These are the activations of a small neural network, seen along a few directions. Each row is one input.
Each table varies a few parts of the input and shows all the possible inputs, shuffled.
A made-up example of a description, with smaller parts first: one of 6 places along a line, together with either a single point or one of 11 places along a line or (one of 3 separate values, together with one of 8 places around a ring).
Shared parts are said once, and a part with two or three values counts as separate values.

Other details of the inputs vary at random and push rows far along two fixed directions, the same in every table; ignore that.

Table:
row 1: [ -8   5  -3 -20 -33  42 -26   8  20 -39  19]
row 2: [-10 -11 -10 -12 -14 -57   1  34  19  25  -1]
row 3: [ 23 -24  15   2 -10  30  -4   2  -5 -52  33]
row 4: [-48   9   7  26  49 -29   4 -23  13  95 -32]
row 5: [-12   0 -28  -3 -17 -50  13  14  18  21   8]
row 6: [-23  40  46  43  31  56  18 -25 -27  23 -41]
row 7: [-16   0   7 -23 -38  39 -29   8  22 -36  21]
row 8: [  9  -4 -23 -11  -9 -53   3  30   6  25   0]
row 9: [-25   5 -33  -1 -30 -52   4 -15 -32 -16 -32]
row 10: [-14 -39 -34  -1 -14 -42   3  17   5  18   4]
row 11: [ -4  -5 -33 -11  -1 -60 -14 -29  -5 -15   4]
row 12: [ 14 -24   3  -6 -29  46  -8  24   2 -25  29]
row 13: [ 16  18  28   4 -34  27  14  35 -20 -51  -8]
row 14: [ -1   0 -35 -17   6 -60  -7 -29 -18 -18   5]
row 15: [  0   9  -3  14  67 -26  11 -20   3  91 -58]
row 16: [-25  22  19  10  39  67 -34 -33   1  36 -21]
row 17: [ 26 -19  14  -4  -3  31   2   2 -18 -55  34]
row 18: [ 39  14  26 -12   2  19   3  20  -5 -52  28]
row 19: [ -6  19  14   3  43  70 -19 -45   6  29 -35]
row 20: [  4 -15  15  13 -39  39  14  17 -32 -54  -1]
row 21: [ 12   8 -19  -3   7 -65  23 -13 -12  -4  17]
row 22: [  5 -12  23  19  48  74   0 -27  -2  40 -29]
row 23: [ 18   0 -35 -12 -13 -46  27  -4  12  20  -3]
row 24: [ 19  -4 -11  -3   9 -69   6   8   0  -1   4]
row 25: [ -2  29  46  32  59  46   0 -38   1  23  -5]
row 26: [ 15  14   8  -8 -32  38   2  21  15 -23  34]
row 27: [-22 -44 -23  -4 -20 -45   1  16   7  21   6]
row 28: [ 15   6  18 -13 -23  33  -6  46  24 -26  19]
Each input here is: one of 4 separate values, together with either a single point or one of 6 places along a line.
Question: Changing only the choice among 4 separate values turns row 21 into row 14. The same change can be made to row 25. Which row results?
Answer: row 11
Question: Which other rows does row 15 become when the choice among 4 separate values takes its other values? List them by row number.
Answer: row 19, row 22, row 23
Question: Which other rows does row 18 become when the place on the line of 6 takes its other values? List them by row number.
Answer: row 2, row 8, row 15, row 24, row 28
Question: List by row number the other rows that have the choice among 4 separate values in common with row 17.
Answer: row 3, row 10, row 12, row 20, row 22, row 27

Table:
row 29: [-26  -3   6  19 100  14 -38 -43   9  98 -62]
row 30: [ -6   1 -40 -39 -16 -63   2 -15  30   3  25]
row 31: [ 21   7  52 -13 -34  58  26  38  23 -51  29]
row 32: [  5  -8 -19  -1 -22 -70 -16  41  19  12  14]
row 33: [ 16 -15 -42  -8 -28 -53  12  28  -6  -8 -37]
row 34: [-11  -7 -26 -43 -11 -68 -16  14  23  -4   7]
row 35: [  2  31  49  14  48 117 -15 -10   8  45  17]
row 36: [ -7   4   1   6 -46 -14 -24   9 -19 -41  -3]
row 37: [ -5  -5 -11 -19 -39  -1 -16  17 -40 -31   1]
row 38: [  69   33   50   19   15   30    5   -2  -26 -103   53]
row 39: [ -9 -19   7  17 -46 -13   4  -5 -18 -40  12]
row 40: [-32 -33 -25   2  14 -26   1 -14 -24  12   2]
row 41: [-34 -26 -13  26   7 -39  -7 -22  -3   2  -2]
row 42: [-21  -4   3   4   1 -38  41   1  -3  12 -29]
row 43: [ 49 -28  32 -13 -26  71   0  32  33 -38  36]
row 44: [ 72  25  39  -5  23  44  13   4 -48 -94  57]
row 45: [  6  -1 -14 -37 -17 -71  -3  37  26  12   5]
row 46: [-25  18  81  16  32 102  -2 -43 -12  -2 -28]
row 47: [-22   3   4  11  64 -16 -17   8 -10  95 -28]
row 48: [ 10  16   8 -15 -51  76  -6  -6 -27 -58  33]
row 49: [-38  28  13  16  51 -24  11  -9 -10  61 -73]
row 50: [ 34 -16 -49 -21 -21 -52   7   7  29  24  16]
row 51: [ -4 -12   5  26 -39 -10  27  25  -4 -36   6]
row 52: [ 34 -18  23   2 -38  75  23  25   5 -64   3]
row 53: [ 18  -5 -57  -6 -33 -48  30   0   0  -2 -18]
row 54: [ 27  23  14 -12 -40  75  13  34   1 -35  45]
row 55: [  7   6  27  -7 -26  59 -44  29  26 -61  42]
row 56: [-12   4 -39   8 -46 -63   1 -24 -17 -11   4]
row 57: [-27 -26  13  30  98  16 -11 -55  11  98 -47]
row 58: [-20  41  67  51  35 103 -16   6  -7   3 -38]
row 59: [-55  -8  23  42  74  14   4 -56 -53  90 -56]
row 60: [-26  13 -27 -17   8 -34  -3 -40   9   8  -7]
row 61: [-10 -22 -44 -32 -10 -56 -21  25  -5   6  20]
row 62: [-12  28  26  38  49  32 -13 -24  23  68  -1]
row 63: [  51   19   -4  -18   31 -102   33  -17  -29  -46   18]
row 64: [  0 -21 -12  20 -31 -70  29  32   6   8  11]
row 65: [ 19 -14 -14 -18 -39  -1 -19   3 -16 -37 -21]
row 66: [  0  15  27 -36 -27  60 -32  14  15 -79  16]
row 67: [ 29 -14 -34 -13 -24 -56   7  39   9  10 -21]
row 68: [ -3  50  60  48  33 105  -4 -12  14  28  -2]
row 69: [-53  -9  28  53  93   3 -16 -50   9  92 -30]
row 70: [-40  29   2  10  38 -22   5 -68 -17  62 -50]
row 71: [ 27  38  30 -21 -40  63  17  24  28 -45  33]
row 72: [-22  -6  57  16  60 115 -18 -17  -1  23  14]
row 73: [  3  10 -14 -24 -25 -70  15  42  12   5 -11]
row 74: [ -8  -6 -39  -9 -28 -54  15  42 -30  -2 -15]
row 75: [-14  57  57  19  35 109  13 -27   6   8 -28]
row 76: [-25 -10 -19  13  65 -12 -34 -39  -7  55 -64]
row 77: [ 11  22  12  25  46  47   9 -24  12  64 -35]
row 78: [ -5   4 -53  -7 -33 -48  33  13 -23   4   3]
row 79: [ 10   7 -28 -33 -22 -65  15   8  33  19  23]
row 80: [-23 -27 -26 -24 -17 -68  11 -11   7 -21   4]
row 81: [ -7 -19  -4  10   6 -29  31  25 -17  40   0]
row 82: [ -8  -5 -47  -4 -21 -62 -11 -11  23   3  35]
row 83: [  2  17   6   4 -37  65 -26 -11  14 -73  44]
row 84: [-14  -3 -13   1 -26 -13 -36  12   2 -46  11]
row 85: [-23 -21  -1 -18  19 -40   6 -15  23  20   5]
row 86: [ 95  16  36  -6  22  44   9  -9 -23 -99  35]
row 87: [  3 -31 -13  10 -22 -71  11  27  21  15  28]
row 88: [ 26 -38 -27  -2 -24 -57  33  25   9  12  -6]
row 89: [ 33   7   4 -15 -51  76  -9 -19  -4 -64  12]
row 90: [ -2 -10 -49  -6   9 -21 -11 -42   5  12 -15]
row 91: [ -2  -6  60  29  34 113  -9 -45 -17   4 -37]
row 92: [ -8  12   0  24  -1 -44  -2  31   3  29 -18]
row 93: [ 32 -25 -35 -24 -16 -57 -11  35  22  17  -4]
row 94: [ -5 -15  12 -11  14 -42  18   9  26  37   4]
row 95: [  4 -39 -24 -14 -16 -59  19  35  -1  25  31]
row 96: [-49  -1  21  51  82  17  28 -26 -39  95 -61]
row 97: [ -7  -2 -39 -20 -26   5 -10 -10 -12 -30  32]
row 98: [ 14   6   1 -28 -25  77 -18   7  12 -44  63]
row 99: [-49  -1 -16  12  64 -12 -30 -25 -31  61 -42]
row 100: [ 21 -31  13 -11 -26  74 -13  -3  12 -73  21]
row 101: [ 37  -2  -3 -27 -25  77 -21  -6  35 -49  43]
row 102: [  4  -5 -30 -14 -25 -58  10  52 -16  15   1]
row 103: [-24  11   0 -17  -6 -43 -10 -14 -18   7 -38]
row 104: [  2  20 -16  17 -44  -5  19  10   2 -30  11]
Question: Describe the family of inputs behind these rows.
Answer: one of 4 separate values, together with either a single point or (one of 3 separate values, together with one of 6 places around a ring)
Question: Changing only the choice among 4 separate values turns row 97 into row 60. The same change can be made to row 37. Which row results?
Answer: row 103
Question: Changing only the choice among 4 separate values turns row 33 into row 58. The same change can be made to row 90. Which row results?
Answer: row 83
Question: Which other rows does row 87 become when the choice among 4 separate values takes its other values? List them by row number.
Answer: row 43, row 94, row 95
Question: Which other rows does row 46 become when the choice among 3 separate values takes its other values? List them by row number.
Answer: row 70, row 103
Question: Which other rows does row 45 become when the choice among 3 separate values takes its other values? List them by row number.
Answer: row 79, row 94
Question: Which other rows does row 57 become when the choice among 4 separate values takes its other values? List them by row number.
Answer: row 69, row 72, row 85
